Each row below holds a small network's activations on one input, seen along a few directions.
Each table varies a few parts of the input and shows all the possible inputs, shuffled.
A made-up example of a description, with smaller parts first: one of 4 places along a line, together with either a single point or one of 9 places along a line or (one of 3 separate values, together with one of 5 places around a ring).
Shared parts are said once, and a part with two or three values counts as separate values.

Other details of the inputs vary at random and push rows far along two fixed directions, the same in every table; ignore that.

A family of inputs:
r1: .11  -.21  .84  .15  .15  .21  .43  -.31  .37  .38  -.01  .20  .34  .09
r2: .17  .36  -.36  .53  .49  -.20  -.66  .37  -.29  .15  -.36  -.41  .22  -.23
r3: -.02  -.26  .01  -.37  -.48  -.02  .25  -.01  .18  -.24  .15  .14  -.22  .08
r4: .27  -.14  .86  .16  -.16  .22  .54  -.04  .64  .11  -.02  .16  .36  -.18
r5: -.17  -.23  -.14  -.40  -.21  -.11  .11  -.23  -.11  -.05  .13  .17  -.26  .36
r6: -.15  .02  .10  -.37  -.16  -.02  .14  -.14  -.05  .01  .10  .05  -.17  .05
r7: -.30  .24  -.62  -.19  .03  -.51  -.32  .02  -.40  -.23  -.25  .06  -.28  .34
r8: -.09  -.20  .13  -.41  -.47  -.10  .36  -.04  .25  -.26  .06  .20  -.21  .08
r9: .14  -.42  .50  -.19  -.15  .56  .39  -.32  .27  .33  .48  .00  .08  -.13
r10: -.49  .06  -.34  -.64  -.30  -.37  .15  -.27  -.27  -.31  .02  .33  -.49  .46
r11: -.13  -.07  -.29  -.39  -.47  .01  .20  -.05  .07  -.36  .26  .16  -.29  .06
r12: .46  .00  .06  .82  .64  .29  -.53  .31  -.06  .46  -.12  -.50  .51  -.43
r13: .30  .21  .57  .45  .33  .11  -.06  .07  .19  .39  -.20  -.16  .49  -.21
r14: -.08  .24  -.44  .04  -.10  -.17  -.17  .28  -.16  -.36  -.07  -.02  -.16  -.06
r15: .09  -.45  .69  -.08  -.22  .42  .61  -.14  .54  .03  .23  .15  .09  -.23
r16: .28  -.02  -.18  .91  .77  .35  -.48  .14  -.13  .36  -.08  -.34  .43  -.30
r17: -.23  .44  -.62  -.30  -.10  -.34  -.35  .14  -.49  -.24  -.05  -.07  -.34  .14
r18: -.18  .41  -.79  .30  .39  -.32  -.60  .23  -.57  -.17  -.26  -.13  -.11  .10
Each input here is: one of 3 separate values, together with either a single point or one of 5 places around a ring.
Changing only the choice among 3 separate values turns r13 into r1. The same change can be made to r6. Which row results?
> r10
Which other rows does r2 become when the choice among 3 separate values takes its other values? List them by row number.
> r7, r8
Which other rows agree with r4 in the choice among 3 separate values? List them by row number.
> r3, r8, r11, r14, r15

A family of inputs:
r19: -.02  -.42  .60  -.47  -.28  .24  .53  -.46  .27  .22  .26  .20  -.07  .18
r20: .14  -.15  .41  .40  .35  .42  .11  -.14  .14  .37  .08  .01  .31  -.08
r21: .12  -.29  .57  .02  -.07  .57  .43  -.22  .31  .20  .38  .09  .12  -.17
r22: -.35  -.06  -.07  -.80  -.49  -.24  .34  -.41  -.06  -.12  .17  .33  -.39  .43
r23: .07  -.19  .67  -.19  -.36  -.04  .62  -.06  .63  -.16  -.05  .34  .06  .01
r24: -.26  -.11  .03  -.89  -.55  -.30  .25  -.29  -.08  -.06  .15  .28  -.39  .48
r25: .33  -.18  .38  .22  .10  .33  -.06  .11  .17  .34  .11  -.22  .32  -.29
r26: .39  -.03  -.14  .96  .67  .16  -.56  .37  -.02  .23  -.27  -.43  .45  -.38
r27: .28  -.26  .47  .18  .05  .45  .16  -.08  .25  .30  .17  -.14  .27  -.31
r28: -.28  -.03  -.09  -.81  -.64  -.13  .35  -.29  .02  -.25  .30  .25  -.45  .25
r29: .23  -.46  .39  .31  .14  .41  .16  -.10  .33  .24  .13  -.07  .29  -.22
r30: -.12  .47  -.62  .04  .09  -.25  -.39  .25  -.44  -.31  -.11  -.08  -.18  -.01
r31: .14  .02  .06  .08  -.01  .11  -.08  .12  .01  .12  .06  -.19  .06  -.15
r32: -.05  -.18  .29  -.17  -.06  .29  .23  -.11  .11  .09  .22  -.01  -.06  -.22
r33: .09  -.11  -.05  .41  .29  .14  -.08  .13  -.05  .02  .01  -.08  .13  -.14
r34: -.07  .24  -.74  .08  .02  -.44  -.55  .33  -.38  -.27  -.29  -.16  -.17  .11
r35: -.10  .48  -.71  .03  .07  -.26  -.41  .18  -.33  -.28  -.11  -.07  -.14  .00
r36: -.33  .41  -.59  -.07  .21  -.41  -.40  .09  -.49  -.15  -.26  -.09  -.24  .15
r37: -.24  .02  -.51  -.30  -.23  -.24  -.01  -.07  -.12  -.34  .04  .18  -.30  .25
r38: -.24  .23  -.72  .06  .15  -.34  -.45  .24  -.39  -.31  -.26  -.11  -.25  .01
r39: -.16  .12  .57  -.41  -.49  -.29  .52  -.16  .33  -.21  -.13  .35  -.07  .24
r40: -.30  .15  -.22  -.37  -.13  -.26  .07  -.13  -.31  -.16  .04  .18  -.29  .33
r41: .22  -.16  -.05  .31  .17  .02  -.28  .22  .00  .12  -.10  -.21  .18  -.10
r42: .24  -.24  .19  .60  .39  .41  -.02  .07  .18  .19  .05  -.07  .29  -.22
r43: -.14  .43  -.61  -.04  .09  -.52  -.51  .17  -.48  -.10  -.30  -.14  -.16  .26
r44: .43  .52  .18  .90  .48  -.05  -.27  .53  .23  .06  -.49  -.28  .57  -.50
r45: -.02  -.21  .32  -.09  .03  .23  .29  -.31  .18  .20  .19  .15  .10  .09
Changing only one part turns r21 into r42. The same change can be made to r31. Which row results?
> r34
Describe the family of inputs behind these rows.
> one of 3 separate values, together with either a single point or one of 8 places along a line
Which other rows does r44 become when the choice among 3 separate values takes its other values? List them by row number.
> r23, r39
